A small network was shown many inputs. Here are its activations along a few directions, one row for each input.
In each table, some parts of the input vary, and every possible input appears once, in random order.
A made-up example of a description, with smaller parts first: ring(5) and (point or ring(9) or (values(3) and line(6))).
Shared parts are said once, and a part with two or three values counts as separate values.

Other details of the inputs shift rows strongly along three fixed directions, in all tables alike. That doesn't count.

Rows:
r1: [-2.43  0.92  3.96  0.45 -1.15 -2.12 -0.80  0.28 -1.17  1.98  1.91]
r2: [ 1.11  0.14  0.77  1.03 -1.45 -1.50  1.28  2.18 -0.21  1.94  2.74]
r3: [ 0.47  0.77 -1.16  3.33 -0.49  0.96  0.91  1.72 -1.19  0.18 -0.50]
r4: [ 3.84 -1.39 -3.56 -1.12  0.28  1.42  1.00  0.44  1.04 -1.96 -1.71]
r5: [ 1.82  3.29 -2.69  3.02  1.42  0.40  0.98  2.68  0.67 -0.89  3.31]
r6: [ 2.47  0.07 -3.68  1.85 -0.69 -0.74  1.63  3.64  0.76 -0.67  2.21]
r7: [-2.18  0.10  5.02  1.25 -0.60 -1.86  1.23 -0.13  0.78  3.74  2.75]
r8: [ 0.38 -3.33 -1.41 -2.62  1.29  2.18  1.55 -0.59 -1.26 -2.58 -3.51]
r9: [ 3.38  1.79 -3.27  1.85 -0.62 -0.04  0.54  4.85  0.85 -0.70  1.41]
r10: [-0.85  1.62  2.78 -0.88  0.38 -0.54 -1.88 -0.60 -0.49 -0.70 -2.18]
r11: [ 1.69  2.63 -2.52  2.88 -1.76 -1.73 -0.40  3.21 -0.56 -1.57  2.62]
r12: [ 3.27  1.96 -4.83  1.30  0.33  1.60 -0.17  2.44  2.12 -2.92 -1.26]
r13: [ 1.90 -1.94 -0.61 -1.51 -0.15  0.23  0.77 -1.67 -0.28  0.97 -1.43]
r14: [-0.17  3.21  3.54  0.17 -0.11  0.12 -2.56  0.17 -0.15  0.58 -2.41]
r15: [-4.13 -2.22  2.62 -0.03 -0.83 -1.93  1.90 -0.85  0.43  3.19  3.41]
r16: [ 0.47 -3.01 -0.67 -3.53  1.66  0.81  0.68 -1.40  0.78 -1.70 -2.86]
r17: [-2.93  0.41  2.55 -1.44  1.29  0.26 -1.89 -1.07  0.68 -0.64 -1.77]
r18: [-1.47  1.64  2.43  1.67 -0.58 -1.31 -1.13  0.17 -0.41  0.06  1.27]
r19: [ 2.46  2.23 -0.53  1.56 -0.89 -0.20 -1.33  0.78 -0.52  0.15 -0.43]
r20: [-1.81  0.34  4.48  0.44 -1.26 -2.17 -0.37  0.46 -1.05  3.09  3.01]
r21: [-2.67  1.96  1.89 -1.99  1.22 -0.43 -2.69  0.09 -0.22 -1.09 -3.29]
r22: [-0.26  2.13  0.36 -1.12  0.82  1.06 -3.47 -1.21 -0.37 -1.18 -4.20]
r23: [ 1.61 -3.59 -0.39 -2.85 -0.58  0.29  1.80 -2.25  0.05  0.14 -0.80]
r24: [-0.72  1.34 -0.82  0.17  0.39 -0.06 -1.47  1.74  0.18 -1.32  0.27]
r25: [ 2.91  0.95 -2.41  3.87 -1.34 -0.44  0.94  2.18  0.77  1.75  2.48]
r26: [-0.94 -7.98 -1.69 -1.61 -1.15 -1.30  3.45 -3.77 -1.33 -0.33  4.51]
r27: [ 0.50 -1.07  0.20 -0.65 -0.99  0.22 -0.39 -1.40 -1.02 -0.90 -0.43]
r28: [-1.22 -4.93 -2.03 -2.93  1.06 -0.22  3.76 -2.41 -0.99  1.01  4.19]
r29: [ 0.49  1.44 -0.76  2.38 -0.54  1.63  0.98  1.92 -0.80 -0.85 -0.85]
r30: [-2.39  0.75  1.68  0.66 -0.14  0.17  0.75  1.48 -1.29  0.57 -0.90]
r31: [ 0.88 -2.46 -2.15 -2.08  1.07  1.42  0.00 -1.46  0.97 -0.12 -2.71]
r32: [-0.64 -2.93 -1.50 -2.06  0.77  0.47  0.75 -2.81  0.97  0.46 -1.39]
r33: [ 2.02  1.53  0.53  1.21 -0.54 -0.70 -0.75  1.79 -0.47 -0.41  0.63]
r34: [-0.41 -1.76  0.07 -1.50 -0.50  0.26 -0.35 -2.49 -0.63 -1.17 -0.77]
r35: [-0.65 -6.44 -2.54 -1.02 -0.69  0.07  1.73 -3.42 -0.79  0.56  2.88]
r36: [-2.82  2.51  3.39  2.43  0.07 -1.40 -0.04  0.87  1.67  1.94  1.56]
r37: [-1.99  3.24  1.93  0.72  0.43  0.65 -3.53 -0.33  0.16  0.46 -2.27]
r38: [-0.45  1.44  1.39 -2.87  1.76  1.77 -1.67 -0.90  1.67 -0.93 -5.41]
r39: [ 2.89 -0.40 -4.74  2.35 -0.96  0.74  0.51  1.50  0.73 -2.22  2.84]
r40: [ 0.44  1.94 -2.00  0.70  1.82  1.23  0.47 -0.46  0.16  0.82  1.48]
r41: [ 1.68  1.96  1.29 -3.52  1.95  0.84 -1.69 -0.05  0.73 -2.16 -6.24]
r42: [-0.55 -1.06 -0.87 -1.51  0.38  1.13 -1.18 -1.61  0.04 -1.95 -2.07]
r43: [-2.60  2.08  2.48 -0.48  1.52  0.56  0.68 -1.77  0.37  1.92  1.11]
r44: [-2.38  0.08  3.47  2.01 -1.93 -1.80 -0.53 -1.96 -1.38  3.45  2.77]
Description of these inputs: line(4) and (values(2) or ring(9)).
Changing only the line(4) part turns r11 into r22. The same change can be made to r15. Which row results? -> r32
Changing only the line(4) part turns r33 into r19. The same change can be made to r16. Which row results? -> r31
A walk changes only the line(4) part. It starts at r40 and steps to r43. List the rest of the walk in order. -> r5, r28
List by row number the other rows that have the line(4) part in common with r39. -> r4, r12, r14, r23, r27, r29, r34, r38, r42, r43

Rows:
r45: [-3.58 -2.12  3.01  1.44 -0.86 -2.08  2.26 -2.29 -0.29  4.81  6.14]
r46: [ 1.61  5.25 -1.83  4.42 -0.07  0.41 -1.26  3.34  1.95 -0.44  1.19]
r47: [ 1.83  0.21 -0.95 -2.21  1.96  1.19  0.59  0.46  1.19 -0.46 -3.34]
r48: [-1.07 -1.56  1.00 -5.39  1.42  1.04  0.80 -2.15  0.81  0.55 -4.10]
r49: [-4.18  5.24  5.07  3.40  0.28  0.00 -1.56  1.21  0.91  3.42  0.14]
r50: [ 2.89 -1.68 -4.06 -2.33  0.52  0.47 -0.64  0.43 -1.09 -3.77 -2.47]
r51: [ 2.80 -1.58 -3.56 -0.22 -0.86  0.92 -0.62  0.34 -0.14 -2.86 -1.10]
r52: [-1.84  3.11  1.78 -0.33  1.72 -0.18 -1.50  0.49  0.67  0.71 -0.97]
r53: [ 1.15 -4.49 -2.11 -0.22 -1.59 -1.52  2.10 -1.09 -1.69 -0.12  4.13]
r54: [ 1.66 -3.64 -2.67  1.30 -2.18 -1.29  2.13  0.31 -0.83 -1.16  4.12]
r55: [ 4.89  0.33 -5.49 -2.78  1.32  1.95 -2.35  0.72 -0.56 -5.11 -4.88]
r56: [-0.63 -5.60  1.42 -5.23 -1.15 -0.36  1.90 -3.47 -1.23  1.18 -1.08]
r57: [-2.17 -0.66  1.61 -5.69  2.99  1.83 -1.73 -3.79  1.01 -1.43 -5.66]
r58: [-0.82  5.99  3.24  1.28  0.69 -0.23 -0.88  2.86  1.85  2.05 -1.73]
r59: [ 0.85  2.31 -1.98 -0.90  1.82  1.10 -1.19  1.48  1.46 -2.82 -2.76]
r60: [-2.58 -1.77  0.75 -2.25  1.44  0.11  0.10 -1.44  0.05  0.80 -0.87]
r61: [ 1.38  2.53 -0.95  2.67 -1.00  0.63 -1.27  2.13 -0.65 -1.22 -1.16]
r62: [-1.15 -7.34  3.66 -5.50  0.40 -0.56  1.41 -5.03 -0.78  1.66 -2.31]
r63: [ 2.84 -5.11 -4.02 -2.73 -0.59  0.96  0.79 -2.63 -0.74 -2.85 -0.81]
r64: [-1.57 -1.87  1.64  2.09 -2.16 -1.71  1.92 -0.22 -1.70  1.51  3.94]
r65: [ 0.04  2.75 -1.10  2.55  0.47  0.74  0.00  2.71  0.59 -0.40  0.03]
r66: [-2.52 -0.18  3.36 -1.84  0.13 -0.16 -1.81 -1.49 -0.15 -0.32 -2.74]
r67: [ 2.50  0.09 -3.85  3.24 -0.41  0.25  2.31  2.44  0.05 -0.80  4.82]
r68: [ 0.75 -0.76  2.58 -0.55 -0.62 -1.03  0.72 -0.28 -0.48  1.56 -0.72]
r69: [ 0.77 -0.79 -0.22 -0.76 -0.66  0.07 -0.84 -1.18 -0.26 -1.10 -0.19]
r70: [-0.14  1.14  0.91  1.98 -1.27 -0.41 -0.51 -0.48 -0.83  0.54  0.08]
r71: [ 1.40 -0.66 -3.46  4.76 -1.99 -0.60  2.48  2.15  0.96  0.94  6.52]
r72: [ 1.65 -4.45 -4.88 -3.07  1.52  1.71  2.49 -1.19 -0.52 -3.15 -1.46]
r73: [-1.72  5.40  1.79  2.78  0.77  0.09 -2.34  2.31  1.24  1.64 -0.35]
r74: [-2.01 -4.55  1.98 -0.99 -1.54 -1.57  1.00 -3.67 -1.62  2.76  2.96]
r75: [ 3.50  2.86 -4.35  3.23  0.26  1.31  0.51  3.01  0.55 -1.73  2.05]
r76: [-3.00  1.92  4.99 -1.78  0.53 -0.67 -2.65 -1.53 -0.06  0.32 -2.67]
r77: [-0.85 -1.66  0.84 -1.52 -0.31 -0.02 -1.24 -1.55 -0.99  0.25 -1.15]
r78: [-0.51  0.71 -0.99  0.38  0.83 -0.27  0.15  1.11  0.34  0.08  0.90]
r79: [-3.52 -1.57  3.10  1.41 -0.92 -1.88  2.23 -1.56  0.49  3.30  5.77]
r80: [ 1.33  3.80 -2.40  1.81  1.08  1.43 -0.82  1.51  0.95 -1.08 -1.96]
r81: [-1.64  4.34  3.27  0.58  0.60  0.44 -3.07  1.29 -0.49 -0.66 -4.40]
r82: [ 2.69  2.15 -1.14 -1.20  2.59  1.47 -0.99  1.78  2.19 -1.48 -4.75]
r83: [ 3.10 -2.94 -1.85  2.40 -3.41 -1.98  3.84  1.55 -0.96  1.42  5.51]
r84: [-0.43  1.49 -0.43  2.11  0.17 -0.26 -0.01  0.54  0.62  1.54  2.07]
r85: [-4.38  4.85  5.05  1.62  0.92 -0.25 -2.13  0.99  1.65  2.09 -1.07]
r86: [-1.62 -1.43  2.83 -1.55 -0.16 -0.20 -0.21 -1.98 -1.48  0.30  0.16]
r87: [ 4.28  0.70 -3.98  2.16 -1.03  0.84  0.11  1.90 -0.94 -2.58  1.45]
r88: [-1.99 -0.75  2.39  1.44 -1.62 -1.72 -0.19 -0.06 -1.08  2.11  2.73]
Changing only one part turns r81 into r65. The same change can be made to r53. Which row results? -> r52
What do these inputs look like to the network? -> values(2) and (line(4) or (values(3) and ring(6)))
Which other rows does r87 become when the values(3) part takes its other values? List them by row number. -> r55, r69
A walk changes only the line(4) part. It starts at r48 and steps to r58. List the rest of the walk in order. -> r47, r82
Which other rows does r78 become when the ring(6) part takes its other values? List them by row number. -> r45, r52, r60, r73, r84

Rows:
r89: [-3.06  1.86  4.90 -1.37 -0.34  0.05 -3.34 -1.62 -0.83  0.25 -4.43]
r90: [-2.14 -1.05  3.26  1.87 -2.40 -2.48  0.44 -0.38 -1.75  3.26  4.40]
r91: [ 0.59  0.83 -2.09 -0.77  0.83  1.15 -0.32  0.04  1.20 -1.08 -1.19]
r92: [ 3.97 -1.63 -5.91  0.70  0.31  0.98  1.32  1.23  1.19 -2.00  0.57]
r93: [ 1.20  5.90 -1.16  5.33 -0.02  0.07 -1.06  3.52  1.49  0.33  2.46]
r94: [ 0.29  4.75 -0.41  3.83 -0.02  0.17 -0.55  3.19  0.73  1.08  2.16]
r95: [-2.64  0.24  4.65 -1.56 -0.87 -1.72 -1.33 -1.55 -0.42  1.54 -0.08]
r96: [-4.27  1.66  4.20  2.84 -0.45 -1.79  0.58  0.58  0.21  4.48  3.69]
r97: [-0.46 -0.47  0.28  0.28  0.29  0.31  0.45 -0.87  1.19  1.45  0.92]
r98: [ 1.13 -8.52 -1.21 -3.62 -1.17 -0.78  2.31 -3.63 -1.81 -0.36  1.13]
r99: [-3.46  3.48  4.48 -1.52  2.63  0.74 -2.12 -0.79  0.73  0.67 -3.39]
r100: [ 3.22 -6.55 -6.08 -2.70  0.39  0.90  4.03 -1.37 -0.27 -1.89  0.59]
r101: [-1.92 -1.32  2.78 -1.35 -0.81 -0.56 -0.82 -1.70 -1.55  0.78 -0.57]
r102: [-1.72 -6.82 -1.11 -3.88  0.40  0.34  2.84 -4.67 -0.71  1.48  1.52]
r103: [ 0.70 -1.69 -0.27 -4.03  1.04  1.24 -1.85 -2.24 -1.17 -3.55 -4.99]
r104: [-1.20 -5.89  0.89 -2.01 -1.16 -0.39  0.84 -4.33 -2.49 -0.19  0.68]
r105: [ 1.45  0.98  0.06  4.92 -2.86 -2.58  0.72  1.98 -0.89  1.40  6.54]
r106: [ 0.21  2.76 -0.68  4.19 -0.56 -0.48  1.00  3.25  0.30  1.33  4.03]
r107: [ 0.79  1.38 -0.61 -1.85  1.96  1.67 -0.12  0.51  0.60 -1.38 -3.54]
r108: [-1.38 -2.77 -0.14  0.49 -0.71 -0.69  2.95 -0.60  0.18  1.40  4.50]
r109: [-0.25  0.51  2.34 -4.20  0.98  1.24 -2.32 -1.70 -0.81 -2.04 -6.84]
r110: [ 1.48 -0.01 -1.73  3.22 -1.24 -0.40  2.82  1.32  0.35  1.60  4.62]
r111: [-3.87  0.37  3.72 -1.40  1.83 -0.13 -0.28 -1.47  0.36  1.23 -0.82]
r112: [ 0.56  0.29  1.34 -4.26  1.37  1.67 -3.42 -1.23 -0.29 -3.10 -7.64]
r113: [ 3.08  0.23 -1.48 -2.92  0.57  0.76 -1.33 -0.09 -0.52 -2.66 -4.35]
r114: [-2.27 -2.97  0.37  2.73 -1.86 -2.16  3.62 -0.21  0.26  3.23  7.10]
r115: [ 3.15  6.45 -1.78  4.48 -1.38 -0.67 -2.72  5.44  0.38 -2.24  0.14]
r116: [-6.22 -0.33  6.43  0.53 -0.13 -1.82  1.17 -1.63 -0.13  5.35  3.17]
r117: [ 0.74 -4.66 -0.37 -1.83 -1.15  0.29  0.10 -2.51 -1.58 -0.95 -1.23]
r118: [-1.79 -7.01 -1.25 -3.85  0.52  0.12  2.82 -4.43 -0.68  1.41  1.34]
r119: [-1.00  2.44  1.64  0.73  0.99  0.08 -0.64  1.54  1.30  0.65 -1.09]
r120: [ 3.18 -4.06 -3.28  2.17 -3.21 -0.64  2.63 -0.03 -1.95 -0.42  3.69]
r121: [ 1.93  0.20 -3.74  0.81 -0.08  1.00  1.10  1.29  0.97 -1.43  1.40]
r122: [-3.05  1.54  5.59  2.54 -2.14 -2.87 -0.79  0.18 -1.15  4.21  4.21]
r123: [ 3.11 -1.47 -4.60 -0.04  0.05  1.02  1.98  0.12  0.48 -1.06  0.57]
r124: [ 1.17  7.61 -0.89  3.64  1.67  0.54 -2.61  4.57  1.75 -1.55 -1.88]
r125: [-2.09 -2.52  2.09 -2.24  1.05  0.36  1.18 -2.10  0.42  1.31 -0.23]
r126: [-1.35  1.74  4.21 -2.34  0.47 -0.20 -2.36 -1.10 -0.66  0.46 -4.48]
r127: [ 1.78 -0.92 -2.43  4.43 -2.00 -0.70  3.07  1.84  0.75  1.87  6.84]
r128: [-1.88  3.63  1.35  1.59  0.28 -0.25 -1.11  1.07  1.63  1.35  0.12]
r129: [ 7.02 -2.33 -7.00 -1.70 -0.28  1.05 -0.17  1.62 -0.37 -5.11 -2.18]
r130: [ 5.27 -0.46 -6.45 -0.70 -0.76  1.44 -0.68  2.11 -0.50 -5.83 -2.45]
r131: [-1.71 -1.81  0.88 -1.30  1.00  0.45  1.04 -2.40  0.15  0.97  1.03]
r132: [ 2.50  5.28 -2.36  2.57  0.87  0.91 -1.19  3.52  1.59 -0.98 -1.83]
r133: [ 0.51 -0.28  0.39 -1.92  0.57 -0.05 -1.75 -0.91 -0.95 -1.94 -2.63]
r134: [ 2.03 -1.06 -4.57  1.73 -0.60 -0.02  2.49  2.30  0.76 -1.43  3.19]
r135: [-4.94  2.92  7.55 -1.09 -0.04 -0.39 -4.09 -1.95 -1.40  2.18 -4.04]
r136: [-0.30  0.44 -0.18 -3.65  2.84  1.58 -1.65 -0.51  1.35 -1.77 -5.97]
r137: [ 1.37  7.86 -1.03  3.76  1.55  0.79 -3.05  4.04  1.94 -1.26 -1.85]
r138: [ 0.55  1.24 -0.58 -1.30  1.79  0.84  0.19  0.78  0.63 -1.06 -2.92]
What do these inputs look like to the network? -> values(5) and (line(4) or ring(6))
Changing only the values(5) part turns r120 into r89. The same change can be made to r110. Which row results? -> r121
Which other rows does r96 become when the values(5) part takes its other values? List them by row number. -> r100, r114, r124, r136
List by row number the other rows that have the values(5) part in common with r96. -> r90, r94, r101, r102, r106, r116, r118, r122, r135
Which other rows does r137 become when the values(5) part takes its other values? List them by row number. -> r92, r118, r128, r132
Which other rows does r117 become when the line(4) part takes its other values? List them by row number. -> r98, r112, r129
